These are the activations of a small neural network, seen along a few directions. Each row is one input.
In each table, some parts of the input vary, and every possible input appears once, in random order.
Descriptions start from the smaller parts, as in this example, which fits no table here: line(6) and (point or line(11) or (values(2) and ring(8))).
Shared parts are said once, and a part with two or three values counts as separate values.

Other details of the inputs vary at random and push rows far along two fixed directions, the same in every table; ignore that.
To show where, the next rows are all for the same input, with only those details redrawn:
[-.11 .00 .12 .50 .21 -.20 .29 .03 .02 .04 -.07 .00 -.12 .37 -.17 -.46]
[-.43 -.52 .07 .25 .12 -.33 .31 .12 .29 .07 -.11 .17 -.32 .12 .20 .10]
[.36 .06 .24 .04 -.09 .08 -.15 -.07 .00 .00 .12 -.28 .01 -.06 -.24 .01]
[.34 .05 .24 .05 -.08 .07 -.14 -.06 .00 .00 .11 -.26 .00 -.05 -.23 .00]
[-.13 -.01 .12 .51 .22 -.21 .31 .03 .03 .04 -.08 .02 -.13 .38 -.16 -.48]
[-.12 -.60 .16 -.20 -.14 -.13 -.06 .06 .34 .05 .03 -.03 -.26 -.30 .23 .65]

A family of inputs:
x1: [.13 .30 .00 -.28 -.17 .16 -.21 .02 -.11 .02 -.02 -.01 .24 -.03 -.11 -.08]
x2: [.17 .31 -.09 -.24 -.12 .16 -.15 -.03 -.25 .01 .11 -.03 .21 -.11 -.07 -.02]
x3: [.30 .19 .01 .00 -.05 .26 -.14 -.13 -.15 -.11 .09 -.10 .06 -.09 -.12 .07]
x4: [.36 .06 .24 .04 -.09 .08 -.15 -.07 .00 .00 .12 -.28 .01 -.06 -.24 .01]
x5: [.41 .14 .15 .04 .02 .02 -.16 -.13 .07 -.14 .02 -.27 .03 -.11 -.20 .04]
x6: [-.11 -.51 .00 -.29 -.14 .04 -.06 .04 .30 -.08 -.08 .16 -.18 -.31 .29 .67]
x7: [-.48 -.32 -.18 .20 .18 -.23 .42 .18 .07 .03 -.13 .38 -.20 .05 .27 .24]
x8: [.21 .21 -.02 -.04 -.06 .21 -.25 -.12 -.21 -.09 .17 -.14 .10 -.10 -.01 .00]
x9: [.38 .13 .10 -.07 -.04 -.03 -.21 -.11 .12 -.08 -.02 -.30 .06 -.11 -.19 -.06]
x10: [.28 .23 .08 -.12 -.08 .25 -.10 .00 -.15 -.11 -.02 .04 .18 -.12 -.22 .07]
x11: [-.21 .08 .06 .44 .28 .01 .13 -.04 .07 -.12 -.18 .25 -.02 .33 -.07 -.51]
x12: [-.54 -.45 -.07 .25 .13 -.36 .29 .06 .14 .14 .07 .11 -.30 .10 .35 .11]
x13: [.25 .23 -.06 -.05 -.07 .21 -.16 -.15 -.20 -.05 .18 -.14 .10 -.09 -.03 .03]
x14: [-.52 -.28 -.24 .14 .15 -.27 .39 .16 .02 .08 -.04 .33 -.15 .04 .36 .21]
x15: [-.25 .14 -.10 .26 .17 -.11 .33 .12 -.07 -.01 -.26 .31 .08 .34 -.14 -.52]
x16: [.24 .23 -.09 -.17 -.12 .16 -.20 -.12 -.13 .01 .13 -.16 .11 -.06 -.02 -.07]
x17: [-.18 .05 -.05 .32 .17 -.10 .17 .05 .03 -.05 -.25 .17 -.01 .37 -.08 -.58]
x18: [-.18 .08 -.05 .30 .18 -.15 .39 .14 -.05 .10 -.23 .12 .01 .35 -.15 -.52]
x19: [.26 .30 -.10 -.19 -.10 .08 -.10 .00 -.21 .08 .13 -.12 .17 -.11 -.07 .01]
x20: [-.58 -.30 -.21 -.09 .04 -.25 .30 .22 .16 .06 -.20 .40 -.09 .10 .30 .01]
x21: [-.57 -.37 -.21 .12 .18 -.23 .36 .08 .07 .07 -.03 .25 -.19 .13 .35 .18]
x22: [.32 .13 .12 -.03 -.06 .24 -.23 -.06 -.06 -.15 -.01 -.08 .08 -.07 -.16 -.01]
x23: [-.26 .12 -.01 .49 .30 .02 .14 -.08 -.03 -.11 -.08 .24 -.05 .30 -.01 -.46]
x24: [-.36 .27 -.17 .21 .16 -.10 .23 .04 -.19 .07 -.12 .27 .10 .37 .03 -.49]
x25: [-.22 .03 .00 .34 .13 -.31 .25 .06 .05 .15 -.04 -.06 -.09 .40 -.07 -.62]
x26: [-.26 .15 -.19 .24 .22 -.16 .30 .01 -.14 .10 -.04 .07 .01 .41 -.01 -.48]
x27: [-.49 -.36 -.16 .24 .23 -.41 .28 .00 .21 -.01 -.02 .12 -.28 .04 .39 .14]
x28: [.29 .21 .05 -.03 -.04 .21 -.03 -.02 -.24 .00 .11 -.15 .08 -.13 -.17 .12]
x29: [-.25 -.42 -.13 -.43 -.16 -.10 .01 .12 .11 .16 .06 .04 -.14 -.32 .40 .60]
x30: [.21 .27 .00 -.05 -.04 .24 -.08 -.04 -.25 -.10 .07 .04 .15 -.13 -.16 .11]
x31: [.25 .14 .07 -.09 -.13 -.01 -.21 -.11 -.10 .13 .25 -.35 .03 -.06 -.08 -.08]
x32: [-.14 -.29 .03 -.06 .01 -.03 .19 .14 .09 .03 -.11 .12 -.11 -.09 .10 .30]
x33: [.26 .21 .01 -.25 -.16 .10 -.09 .05 -.11 .10 .05 -.21 .15 -.08 -.14 -.08]
x34: [.36 .19 .08 .08 .04 .04 -.16 -.17 -.04 -.13 .12 -.28 .00 -.15 -.14 .09]
x35: [.33 .14 .11 -.09 -.03 .21 -.09 -.05 -.08 -.07 .02 -.14 .12 -.03 -.24 .08]
x36: [-.31 -.36 -.15 -.34 -.12 .00 -.01 .08 .04 .00 .07 .24 -.07 -.37 .40 .70]
x37: [-.38 .26 -.14 .36 .22 -.06 .29 .02 -.25 .01 -.08 .29 .09 .35 .03 -.40]
x38: [-.24 .10 -.12 .25 .14 -.14 .16 .07 .00 .00 -.16 .13 -.01 .39 .00 -.63]
x39: [.18 .24 .07 -.21 -.14 .20 -.19 .01 -.08 -.03 -.11 .03 .24 -.04 -.19 -.03]
x40: [-.20 -.48 -.05 -.27 -.06 .01 .01 .04 .16 -.01 .04 .10 -.17 -.29 .29 .76]
x41: [-.14 .14 -.11 .29 .18 -.17 .37 .15 -.04 .05 -.23 .20 .06 .33 -.15 -.47]
x42: [.34 .05 .19 -.07 -.15 .02 -.20 -.05 .05 .07 .07 -.31 .04 -.05 -.24 -.09]
x43: [-.13 -.46 -.04 -.38 -.13 -.27 -.14 .03 .43 .01 -.01 -.10 -.19 -.33 .35 .52]
x44: [.30 .22 -.02 -.09 -.03 -.06 -.22 -.17 -.03 -.02 .16 -.34 .05 -.11 -.04 -.05]
x45: [.23 .24 -.02 -.07 -.06 .17 -.05 -.04 -.29 .06 .19 -.20 .12 -.13 -.08 .08]
x46: [-.32 .16 -.08 .44 .28 -.02 .12 -.10 -.08 -.05 .01 .19 .00 .31 .08 -.50]
x47: [-.28 -.35 -.03 -.31 -.13 .07 -.08 .06 .10 -.04 -.04 .28 -.08 -.34 .32 .76]
x48: [-.15 -.55 .09 -.17 -.13 -.11 -.08 .01 .23 .05 .14 -.05 -.28 -.34 .29 .71]
x49: [.23 .18 -.01 -.25 -.11 .10 -.13 -.01 -.05 .05 .06 -.20 .15 .01 -.15 -.08]
x50: [.31 .13 .03 -.14 -.12 .18 -.17 -.06 .02 -.05 -.05 -.10 .12 -.04 -.17 -.08]
x51: [.19 .20 -.06 -.15 -.10 .14 -.27 -.09 -.15 -.03 .11 -.14 .10 -.05 .00 -.11]
x52: [.25 .14 .13 -.12 -.07 .23 -.35 -.11 .10 -.09 -.03 -.07 .15 -.08 -.14 -.14]
x53: [-.19 -.48 -.04 -.23 -.10 .05 -.15 .02 .18 -.10 .01 .15 -.21 -.35 .36 .68]
x54: [.25 .19 -.04 -.21 -.15 .14 -.18 -.05 -.01 -.01 .03 -.15 .12 -.02 -.09 -.13]
x55: [.31 .13 .06 -.19 -.09 .15 -.13 -.03 -.03 .00 -.02 -.17 .16 -.02 -.24 -.02]
x56: [-.13 .15 -.06 .41 .25 -.12 .42 .14 -.09 -.01 -.20 .25 .01 .33 -.14 -.39]
x57: [.17 .19 .06 -.18 -.09 .18 -.36 -.09 .07 -.04 .05 -.10 .14 -.05 -.05 -.20]
x58: [-.32 -.43 -.08 -.37 -.10 -.01 -.27 -.03 .29 .02 .07 .15 -.13 -.31 .48 .48]
x59: [-.25 -.18 .03 -.10 -.02 .03 .06 .10 .09 -.05 -.18 .32 .00 -.05 .12 .30]
x60: [.28 .27 -.05 -.24 -.15 .07 -.10 .07 -.10 .06 .05 -.12 .19 -.09 -.14 -.04]
- What is each input in this table made of? => ring(6) and (values(2) or line(8))
- Changing only the ring(6) part turns x17 into x38. The same change can be made to x42. Which row results? => x25
- List by row number the other rows that have the ring(6) part in common with x45. => x8, x12, x13, x14, x21, x27, x36, x37, x46
- Which other rows does x44 become when the values(2) part takes its other values? List them by row number. => x31
- Which other rows does x30 become when the ring(6) part takes its other values? List them by row number. => x2, x10, x15, x20, x36
- Which other rows does x35 become when the line(8) part takes its other values? List them by row number. => x6, x10, x11, x22, x32, x56, x59
- Start at x23 and move only the line(8) part, one step at a time. The first step leads to x53. Which rows follow, in order? => x3, x40, x28, x7, x30, x47
- Which other rows does x42 become when the values(2) part takes its other values? List them by row number. => x9
